Each row below holds a small network's activations on one input, seen along a few directions.
In each table, some parts of the input vary, and every possible input appears once, in random order.
A made-up example of a description, with smaller parts first: ring(8) and (point or line(9) or (values(3) and line(4))).
Shared parts are said once, and a part with two or three values counts as separate values.
In the rows, zero is written as 128.

Other details of the inputs shift rows strongly along three fixed directions, in all tables alike. That doesn't count.

Rows:
R1: [121 113 121 114 165 119 134 111 167 135 111 115]
R2: [137 158 147  99 125 118 173  95 179 123  98 109]
R3: [136 147 127  93 151 112 172 103 188 151 121 102]
R4: [183 135 138 108  64 111 209 139  81  59 187 129]
R5: [122  44 102 136 180 100 126  98 148  89 108 125]
R6: [118 112 103 154 126 141  92 148  81 121 128 149]
R7: [112 108 118 146 142 137  82 131  92 139 119 150]
R8: [143 148 126 102 145 114 174 118 191 146 122 101]
R9: [190 118 118 113  74  95 202 151  93  94 200 128]
R10: [107 246 152 134 116 184  69 169 139 231 112 131]
R11: [122 110 106 157 129 139  94 143  84 119 132 155]
R12: [145 123 119 136 108 127 132 148  77 122 159 147]
R13: [127 242 154 100 112 169 122 164 146 203 153 114]
R14: [114 120 139 150 119 149  82 133  86  93 120 145]
R15: [183 120 116 116  84  94 203 155  91  81 210 123]
R16: [ 94 115 148 157 118 156  83 119 100 110 130 135]
R17: [101  84 103 135 178 118 104  89 149 135  77 141]
R18: [138 146 121  98 147 112 181 108 187 157  97 120]
R19: [123 110 111 152 125 135  93 146  83 127 128 143]
R20: [140 136 134 140  88 139 127 148  82  83 143 131]
R21: [118 112 124 146 133 136  76 141 103 139 130 143]
R22: [125 141 158 109 121 126 180 102 189 129 109 103]
R23: [132 240 149 108 100 160 128 153 136 213 140 126]
R24: [120 107 109 148 130 139  94 140  72 119 139 159]
R25: [183 119 119 113  87  95 204 154  90  81 212 126]
R26: [122 105 123 142 125 132  84 143  87 129 143 147]
R27: [138 156 128 129  95 139 113 164  95 147 158 130]
R28: [ 87 206 164 148 127 190  36 147 130 172  85 135]
R29: [118 122 136 158 115 148  82 136  90  91 119 142]
R30: [138 142 125 100 140 103 173 123 183 143 119  98]
R31: [107  91 115 139 178 119  99 101 161 148  70 133]
R32: [106  45 130 154 152 112 126  85 154  74  90 121]
R33: [105 108 141 162 103 153  93 139  89  95 136 130]
R34: [105 131 121 122 170 133 106 119 178 155  88 107]
R35: [156 159 132 105  95 119 160 139 117 147 169 126]
R36: [124 141 158 106 121 126 180  99 186 129 110 103]
R37: [137 133 114 138 118 135 127 145  98 128 144 148]
R38: [134 145 134  91 150 104 171 112 189 153 118 105]
R39: [121  45 109 124 169  92 122  91 147 111  96 131]
R40: [134 139 129  96 148 100 170 104 183 146 123 105]
R41: [113  43 107 131 183  91 120  94 151  96 100 126]
R42: [ 96 113 149 164 121 158  79 129 108 110 123 136]
Each input here is: line(6) and (values(2) or line(5)).
Q: Changing only the line(6) part turns R11 into R37. The same change can be made to R8. Which row results?
A: R5
Q: Which other rows does R28 become when the values(2) part takes its other values? List them by row number.
A: R42
Q: Start at R1 and move only the line(5) part, one step at a time. The first step leads to R41. Which rows follow, in order?
A: R26, R12, R18
Q: List by row number the other rows that have the line(6) part in common with R16.
A: R2, R3, R17, R23, R35, R40

Rows:
R43: [114 158 148 149 103 171  91 150  90 135 136 139]
R44: [139 141 140 127  98 142 160 132 119 116 142 125]
R45: [138 146 120 124 131 126 152 139 144 137 128 125]
R46: [120  97 128 128 144 110 117 120 126 129 118 131]
R47: [128 143 147 126 129 128 133 106 166 139  91 117]
R48: [141 116 127 136  89 121 141 139  80  77 156 144]
R49: [115 148 144 112 134 136 137 115 167 135  92 122]
R50: [158 153 138 104 115 112 177 130 150 146 144 120]
R51: [112  86 118 134 144 112 124 117 127 126 119 130]
R52: [128  91 108 140 151 117 122 123 130 113 112 131]
R53: [147 154 146 103 105 132 191 125 148 125 135 114]
R54: [124 139 132 112 139 127 127 117 169 164 108 122]
R55: [136  96 120 145  99 116 149 130  80  70 150 140]
R56: [122 100 113 131 148 122 118 109 125 121 120 128]
R57: [162 163 130 105 118 116 176 139 152 140 136 116]
R58: [110 155 126 143 134 156  87 139 107 150 134 140]
R59: [127 140 130 119 136 126 145 122 160 159 120 122]
R60: [147 156 126 102 105 115 183 132 127 132 160 116]
R61: [123  88 117 140 150 116 123 116 131 122 120 137]
R62: [152 118 127 139  88 113 163 126 100  85 155 131]
R63: [127 115 137 134 114 141 123 126 116 106 125 136]
R64: [123  92 129 136 124 136 137 120 107  93 129 134]
R65: [110 157 134 136 130 147  74 154 107 158 118 131]
R66: [121  85 118 128 141 113 116 115 131 123 119 134]
R67: [121 147 127 116 150 128 134 112 163 154 107 119]
R68: [123  90 118 135 149 115 120 119 135 119 120 144]
R69: [137 139 121 115 139 122 141 128 163 141 111 123]
R70: [125  88 109 128 143 114 116 122 130 113 111 128]
R71: [104 162 152 139 124 163  80 142 108 139 111 138]
R72: [120 142 126 109 141 121 129 127 166 154  99 116]
R73: [106 163 130 143 139 157  80 143 110 155 129 143]
R74: [148 151 134 103 110 114 180 130 150 151 146 114]
R75: [101 155 153 142 125 162  69 146 125 140 136 123]
R76: [129  86 122 132 146 113 117 113 127 123 118 132]
R77: [126 121 116 137 136 130 126 129 109 117 141 140]
R78: [116 142 128 105 145 121 130 113 162 150 106 119]
R79: [144  86 121 153  96 121 146 124  84  74 153 138]
R80: [112 137 147 124 143 134 133 115 176 137 116 100]
R81: [154 157 133  95 117 111 176 123 145 138 143 113]
R82: [130  95 118 127 137 109 124 120 100 103 136 133]
R83: [118 157 131 139 130 154  72 151 109 158 119 132]
R84: [155 159 122 110 116 120 183 138 153 141 139 114]
R85: [115 155 126 137 126 157  72 151 114 157 121 134]
R86: [118  88 125 136 135 124 139 111 121  89 112 132]
R87: [129  90 114 130 147 111 116 121 126 115 109 126]
R88: [108 163 146 145 107 166  92 153  88 131 134 141]
R89: [127 107 113 133 147 121 117 130 136 118 113 137]
R90: [127  92 123 137 153 112 120 118 131 120 118 141]
R91: [154 154 140  99 111 111 175 130 149 151 144 115]
R92: [149 152 149 114 102 123 179 137 143 115 168 101]
R93: [121  99 126 142 126 118 115 104 134 100 104 133]
R94: [123 136 122 117 144 122 134 123 163 153 100 112]
R95: [119  80 118 133 142 106 129 116 123 118 123 131]
R96: [126 114 113 136 139 128 122 131 128 128 119 127]
R97: [108 162 130 143 137 158  79 141 110 156 129 140]
R98: [125 106 113 136 146 123 119 127 131 125 112 128]
R99: [114 160 134 134 134 155  72 137 106 158 127 135]
R100: [118 159 131 141 133 153  74 153 110 157 119 135]
R101: [125 159 155 121 123 147 128 123 149 145 104 121]
R102: [162 186 140 144  37 149 152 174  47 106 209 140]
R103: [123  96 113 131 154 117 119 112 131 108 119 141]
R104: [152 178 147 135  52 152 148 185  57  97 233 123]
R105: [116  85 120 128 142 109 118 117 130 122 119 135]
R106: [144 107 133 125 101 115 155 137 113  73 178 118]
R107: [149 166 147 106 102 114 181 125 148 121 125 116]
R108: [122 113 115 132 143 127 123 116 123 123 127 131]
R109: [139  92 122 138 136 113 126 126 109 111 139 142]
R110: [122 157 125 145 114 157  84 161  90 150 142 135]
R111: [129 119 123 127 145 123 116 118 122 124 124 132]
R112: [121 155 154 119 128 134 125 131 157 129 133 104]
R113: [121  87 107 135 145 117 122 121 127 116 112 124]
R114: [123 111 117 122 138 122 115 117 124 122 126 132]
R115: [135 141 125 115 117 119 151 132 114 128 150 124]
R116: [114 160 149 136 102 173  88 153  90 133 140 144]
R117: [129 143 130 114 154 122 132 110 162 147 106 123]
R118: [149 150 125 103 114 109 183 137 147 137 137 109]
R119: [116 142 123 116 143 124 135 126 163 156 100 111]
R120: [110 159 129 132 129 158  72 138 111 157 129 138]
R121: [111 153 135 141 129 155  75 147 117 162 130 146]
R122: [149  98 127 148  97 112 136 124  83  73 149 139]
R123: [140 152 146 108 112 119 178 129 163 116 154  97]
R124: [137 149 126 110 127 126 143 124 142 138 134 127]
R125: [139 142 127 117 145 118 144 130 159 140 109 123]
R126: [124 106 122 134 136 124 120 122 126 136 127 130]
R127: [148  88 124 146  93 119 139 126  87  72 152 142]
R128: [116 135 131 117 141 125 135 117 165 165 109 117]
R129: [128  94 109 132 146 117 116 123 133 114 111 132]
R130: [120  87 115 142 152 116 126 117 132 120 121 140]
R131: [104 159 130 137 131 155  77 140 107 159 128 133]
R132: [134  90 117 134 129 116 125 126 113 111 141 142]
R133: [123 108 120 139 140 126 124 124 129 133 128 136]
R134: [121  85 115 137 144 119 122 113 130 127 121 131]
R135: [134 113 132 148 105 130 130 124 106 102 133 133]
R136: [120  91 141 137 147 121 113 114 138  98 124 114]
R137: [126 149 132 114 156 123 133 114 163 148 106 125]
R138: [117  91 110 131 149 118 122 108 124 116 119 128]
R139: [137 117 113 140 129 124 130 144 108 113 140 137]
R140: [120 163 143 125 116 133 140 126 145 136 109 122]
R141: [152 154 133 107 114 116 181 131 152 150 146 118]
R142: [123 111 123 139 143 122 124 127 129 132 127 139]
R143: [124 156 154 115 127 148 131 124 146 142 108 122]
R144: [132 139 124 111 143 122 142 114 159 138 118 126]
R145: [131  93 108 134 134 121 128 116 104 105 141 132]
R146: [127 153 123 122 131 138 128 134 148 158 116 116]
Q: What do these inputs look like to the network?
A: line(4) and (values(2) or ring(6) or (values(3) and line(6)))
Q: Changing only the line(4) part turns R142 into R130. The same change can be made to R141. Which row results?
A: R59
Q: Changing only the line(4) part turns R48 into R55. The same change can be made to R121. Which row results?
A: R133
Q: Changing only the line(4) part turns R63 into R43. The same change can be made to R116. Which row results?
A: R53
Q: Which other rows does R125 become when the line(6) part takes its other values? List them by row number.
A: R57, R65, R83, R87, R100
Q: Which other rows does R45 become when the line(4) part takes its other values? List them by row number.
A: R89, R125, R139
Q: Start at R122 and move only the ring(6) part, one step at a time. The first step leads to R107. Which rows follow, in order?
A: R71, R143, R101, R47
Q: Which other rows does R89 become when the values(3) part takes its other values? List them by row number.
A: R68, R103

Rows:
R147: [126 157 151 108 126 126 152 123 145 127 149 124]
R148: [ 99 127 128 129 176 125  96  92 165 144  52 139]
R149: [ 84 113 127 128 168 134  89  74 171 149  73 124]
R150: [143 165 133 110 125 133 150 113 135 125 134 114]
R151: [106 143 131 153  96 149  58 157  72 146 128 148]
R152: [142 127 129 100 104 125 173 112 125 117 140 133]
R153: [110 142 147 114 118 129 116 133 146 145 136 107]
R154: [151 127 113 122 128 117 175 119 148 102 131 102]
R155: [ 97 113 124 139 168 144 101 113 181 145  66 132]
R156: [118 152 147 100 116 127 153 117 139 135 149 116]
R157: [143 162 121 122 118 127 161 142 134 131 111 115]
R158: [134  74 118 128 110 117 126 124 107  97 134 134]
R159: [132  83 129 145 126 121 136  99 100 100 147 139]
R160: [ 87 121 139 117 189 134  89  93 168 135  75 110]
R161: [160  52  79 128 150  82 154 133  85 131 178 149]
R162: [145 168 131 107 120 124 157 122 124 130 114 126]
R163: [145 139 116 119  92 111 189 134 128 123 135 123]
R164: [144 155 125 114 120 143 159 142 142 127 121 113]
R165: [137 154 127 133 118 132 154 131 155 130 138 120]
R166: [ 97  65 144 132 176 107 109  90 185 134  83 106]
R167: [123 155 126 139 123 132 133 140 142 143 105 135]
R168: [104 108 135 129 166 132  87 108 185 147  64 129]
R169: [130 161 148 105 131 127 151 125 142 123 146 120]
R170: [146 145 145 124 101 116 157 133 137 154 123 123]
R171: [151 160 134 116 110 113 149 140 141 134 119 125]
R172: [154 145  94 102 151 102 149 148 140 180 158 139]
R173: [125 152 140 122 124 129 156 142 155 128 146 114]
R174: [141 151 135 133 102 127 173 138 134 151 126 125]
R175: [141 155 141 107 117 136 157 122 142 132 130 140]
R176: [136 146 136 136 111 136 162 126 148 147 141 113]
R177: [133 112 123 140 119 118 127 122  88  99 130 159]
R178: [125 147 160 112 121 130 159 117 138 143 150 118]
R179: [125  89 116 138 140 121 133 136 106  77 144 113]
R180: [141 161 123 127 117 124 161 142 142 131 115 126]
R181: [107 147 145 146 124 158  49 166  80 125 149 123]
R182: [124  56  98 149 126 109 141 107 112  77 138 126]
R183: [113 136 146 167 106 161  56 149  83 149 150 138]
R184: [108 138 148 152 113 176  70 141  69 148 139 161]
R185: [142 166 139 116 114 130 155 116 141 131 147 130]
R186: [127  98 137 138 123 116 112 141 110  94 158 129]
R187: [132  85 130 133 134 108 120 133 114  80 150 123]
R188: [151 151 138 109 113 129 146 140 149 131 128 123]
R189: [116 147 136 115 114 130 157 136 149 135 146 105]
R190: [136 140 151 124 109 142 129 136 139 158 126 126]
R191: [123  88 119 143 139 119 133 136 114  77 149 125]
R192: [110 159 134 155 123 167  57 139  77 126 147 152]
R193: [154  54  66 124 175  79 133 131 101 114 155 150]
R194: [133 133 137 131 115 144 156 134 143 147 125 125]
R195: [144  89 118 143 127 111 119 123 114  83 143 128]
R196: [148 147 134 109 119 134 136 138 140 130 119 114]
R197: [141  92 117 123 134 128 133 115  93  81 127 139]
R198: [133  84 127 143 122 111 143 107  89 105 126 151]
R199: [114 147 138 163 111 157  50 155  89 134 149 144]
R200: [171 126  82  89 157  88 175 139 133 154 156 120]
R201: [ 92 135 148 168 119 169  69 162  83 143 156 134]
R202: [104 117 131 136 162 116  90 108 177 151  55 131]
R203: [132 218 110 103 114 148 104 181 106 234 177 137]
R204: [134 109 111 154 125 131 123 135 107  90 147 132]
R205: [142 152 127 120 120 140 157 142 149 127 124 125]
R206: [107 119 128 131 172 129  81 100 178 141  69 103]
R207: [139  91 119 128 133 125 133 115 101  82 132 151]
R208: [105 142 133 155 101 158  51 148  83 141 149 136]
R209: [127  62 107 132 125  97 144  96  91  81 119 149]
R210: [130 145 125 114 105 140 161 135 145 140 128 120]
R211: [109 123 126 128 167 120  89 110 168 147  49 115]
Q: Changing only one part turns R182 into R176. The same change can be made to R189. Which row results?
A: R201
Q: What do these inputs look like to the network?
A: line(5) and (point or (values(3) and line(4)))
Q: Start at R198 and move only the line(4) part, one step at a time. The first step leads to R184. Which rows follow, in order?
A: R159, R178
Q: Which other rows does R192 become when the values(3) part takes its other values? List them by row number.
A: R195, R204
Q: Which other rows does R198 become when the line(5) part takes its other values? List them by row number.
A: R148, R162, R177, R209

Rows:
R212: [ 83 154 133 130 158 166  61 136 130 192 125 130]
R213: [131 184 164 103 112 137 163 117 156 147 139 122]
R214: [ 92  75 117 140 192 106  68  89 163 145  76 134]
R215: [114 173 145 125 142 140 138 108 213 180  60 106]
R216: [116  40 125 170 141 115  74 107  68  68 136 148]
R217: [132  64 121 122 163  91 139  68 165  91  74 122]
R218: [142  91 103 138 132 126 101 137  54 101 160 166]
R219: [157 183 114 116  85 129 155 160  90 144 160 132]
R220: [147 148 122 117 112 111 179 134 156 149 150 112]
R221: [153  73 119 139 106 110 108 144  62  70 154 151]
R222: [138 206 133 127 111 142 122 195  89 103 190 115]
R223: [114  26 113 172 138 116  83 134  85  77 128 139]
R224: [109 171 144 140 124 157  85 156 158 180  87 127]
R225: [163 118 122  94 118  90 200 121 162 111 105 108]
R226: [148 185 140  91 100 130 207 117 155 131 118 116]
R227: [ 88  85 134 148 180 125 104  82 196 142  55 108]
R228: [145 141 129  98 134 101 198  90 191 131  77  98]
R229: [ 97 172 120 142 148 173  56 151  92 182 101 150]
R230: [135 134 142 136  93 138 168 136 105 103 169 134]
R231: [143 122 128  99 157 103 170 105 166 149 129 125]
R232: [120  94 113 148 147 135 116 134 105 131 143 141]
R233: [172 147 152  80 108  87 212 124 182 135 142  98]
R234: [142 149 132 150  71 154 148 159  69  97 175 155]
R235: [ 81 168 156 141 130 170  57 132 134 177 117 114]
R236: [159  66  97 113 139  75 163 100 127  84 130 137]
R237: [ 86 149 152 139 128 164  42 156 120 172 124 122]
R238: [ 89 148 129 124 152 141  79 122 163 184 112 114]
R239: [114  78 124 141 141 129  96  99  96  78 111 157]
R240: [136 176 118 143  96 145 119 163 109 159 146 141]
R241: [169 178 119 124 100 158 136 179  96  84 195 110]
R242: [125  54 127 112 137  96 189  82 149  70 138 116]
R243: [157 144 111 133 102 136 164 158  91 131 169 148]
Q: What do these inputs look like to the network?
A: values(2) or (line(5) and ring(6))
Q: What sort of input is R241?
A: values(2)
Q: Which other rows does R229 become when the ring(6) part takes its other values? List them by row number.
A: R212, R218, R231, R232, R243
Q: Which other rows does R217 become when the ring(6) part takes its other values? List them by row number.
A: R215, R216, R227, R228, R235
